A small network was shown many inputs. Here are its activations along a few directions, one row for each input.
In each table, some parts of the input vary, and every possible input appears once, in random order.
Descriptions start from the smaller parts, as in this example, which fits no table here: values(2) and (point or ring(11) or (line(4) and ring(5))).
Shared parts are said once, and a part with two or three values counts as separate values.
In the rows, zero is written as 128.

Other details of the inputs vary at random and push rows far along two fixed directions, the same in every table; ignore that.

Table:
row 1: [147 169 145  78 105 111 123 165 172 110 180]
row 2: [149 114 183 103 180 122 186 130  75 150  61]
row 3: [148 119 111 119 127 120  90 137 137 117 145]
row 4: [121 137 168 136  65 123 140 148 142 141 149]
row 5: [161 119 139 111  90 104 106 178 159 124 173]
row 6: [145 170 116 123  49 127 123 164 213 127 176]
row 7: [143 111 110 122  84 115  99 175 185 115 173]
row 8: [141 128  89 127  84 119  84 133 152 123 169]
row 9: [ 70 158  70 121 250 160 102  32  61 109  74]
row 10: [136 105 190 129 164 106 197 138  74 163  71]
row 11: [169 141 147 114  86 122 122 158 165 112 173]
row 12: [131  80 191 116 163 119 143 162  91 136 112]
row 13: [142 111 143 122  87 119 135 154 121 138 142]
row 14: [136 146 112 131  87 121 132 141 189 118 156]
row 15: [113 108 186  85 222 103 209 166  88 134  82]
row 16: [ 87 138  99 164 179 153 126  54  66 141  68]
row 17: [138 113 111 122 106 123 100 161 174 109 165]
row 18: [ 92 153  52 165  95 165  60  70 127 122 153]
row 19: [140 137 147 125 135 119 157 125 110 146  95]
row 20: [118 109 158 140 139 113 187 140 108 146  82]
row 21: [137 140 146 128  86 116 159 164 169 134 131]
row 22: [103 144  64 144 137 160  41  79 133 108 152]
row 23: [119 128 155 132 156 138 148 102 105 133 110]
row 24: [123 103 124 137  89 127 139 151 136 129 134]
row 25: [136 151 127 131  90 144 100 125 165 106 176]
row 26: [127  93 122 129 119 118 133 150 136 128 134]
row 27: [131 133 182 116 146 134 165 132 107 144 100]
row 28: [ 92 140  44 155 181 150 101  33  64 142  69]
row 29: [134  85 156 129 182 118 166 142 107 124 104]
row 30: [144  93 170 122 153 120 181 156 119 123 110]
row 31: [125 138 121 137 136 144  97 113 134 115 152]
row 32: [117 105 153 134 118 114 175 146 114 144  97]
row 33: [160 121 159 117 130 111 130 153 131 124 148]
row 34: [ 89 133  54 156 150 162  59  63  98 125 129]
row 35: [123 156 140 137 107 133 135 124 138 138 129]
row 36: [119 178  23 150 129 152  59  42 143 107 133]
Each input here is: values(3) and (point or ring(11)).
Question: Change only the values(3) part in row 1. List by row number the other rows that result.
Answer: row 9, row 15
Question: Which other rows agree with row 16 in the values(3) part? List them by row number.
Answer: row 4, row 9, row 12, row 18, row 22, row 23, row 25, row 27, row 31, row 34, row 35
Question: Start at row 20 and move only the ring(11) part, one step at a time. The first step leads to row 21. Which rows follow, in order?
Answer: row 6, row 14, row 30, row 29, row 17, row 7, row 26, row 24, row 32

Table:
row 37: [164 128 227  87 104  91 206 208 148 147 138]
row 38: [121 116  81 122 144 139  76 137 150  96 165]
row 39: [107 159  81 153 100 148 106  99 156 119 149]
row 40: [ 97 121 146 123 215 135 169  95  59 137  63]
row 41: [113 134 136 123 193 137 135  81  63 134  82]
row 42: [124 141  94 146 137 132 129  96 127 128 102]
row 43: [123 136 116 146 126 149 115  90 112 128 120]
row 44: [187 104 180  80  58  83 136 242 213 109 213]
row 45: [140 123  87 124 126 133  44 126 150 102 186]
row 46: [133 188  56 139  66 139  75 111 199 110 170]
row 47: [104 149  93 141 133 143 109  94 139 124 125]
row 48: [120 130 121 137 160 149 115  85  93 131  98]
row 49: [138  84 232 120  83  95 205 213 132 156 129]
row 50: [120  65 189 135 188 123 185 122  30 165  50]
row 51: [130 141  81 145  85 124 115 121 148 135 130]
Question: Changing only one part turns row 43 into row 39. The same change can be made to row 48. Which row results?
Answer: row 47
Question: What do these inputs look like to the network?
Answer: values(3) and (point or line(4))
Question: Change only the values(3) part in row 37. List by row number the other rows that result.
Answer: row 40, row 41

Table:
row 52: [113 108 125 123 225 136 155  95  74 125  67]
row 53: [143 127 140 116 105 114 122 162 157 123 158]
row 54: [131 112 174 123 130 116 176 153 115 148 103]
row 55: [138 132 175 122 118 120 159 141 126 140 124]
row 56: [121 156  97 140 116 140 112 100 132 126 129]
row 57: [135  98 180 123 138 119 155 155 110 137 118]
row 58: [150 152 129 108  72 116 107 167 187 115 191]
row 59: [129 111 172 125 125 112 179 155 117 146 106]
row 60: [116 137 104 140 143 140 126  94 110 132 102]
row 61: [115 141  89 136 134 142  92 101 127 120 137]
row 62: [120 131  82 139 137 140  90 103 128 119 128]
row 63: [146 111 142 123  94 114 129 162 151 125 152]
row 64: [118 157  88 128 120 143  84 102 141 112 150]
row 65: [117 119  96 144 135 140 105 103 116 123 126]
Question: What do these inputs look like to the network?
Answer: point or line(5) or (values(2) and line(4))
Question: List by row number the other inputs of the same sort as row 65.
Answer: row 53, row 57, row 58, row 61, row 62, row 63, row 64
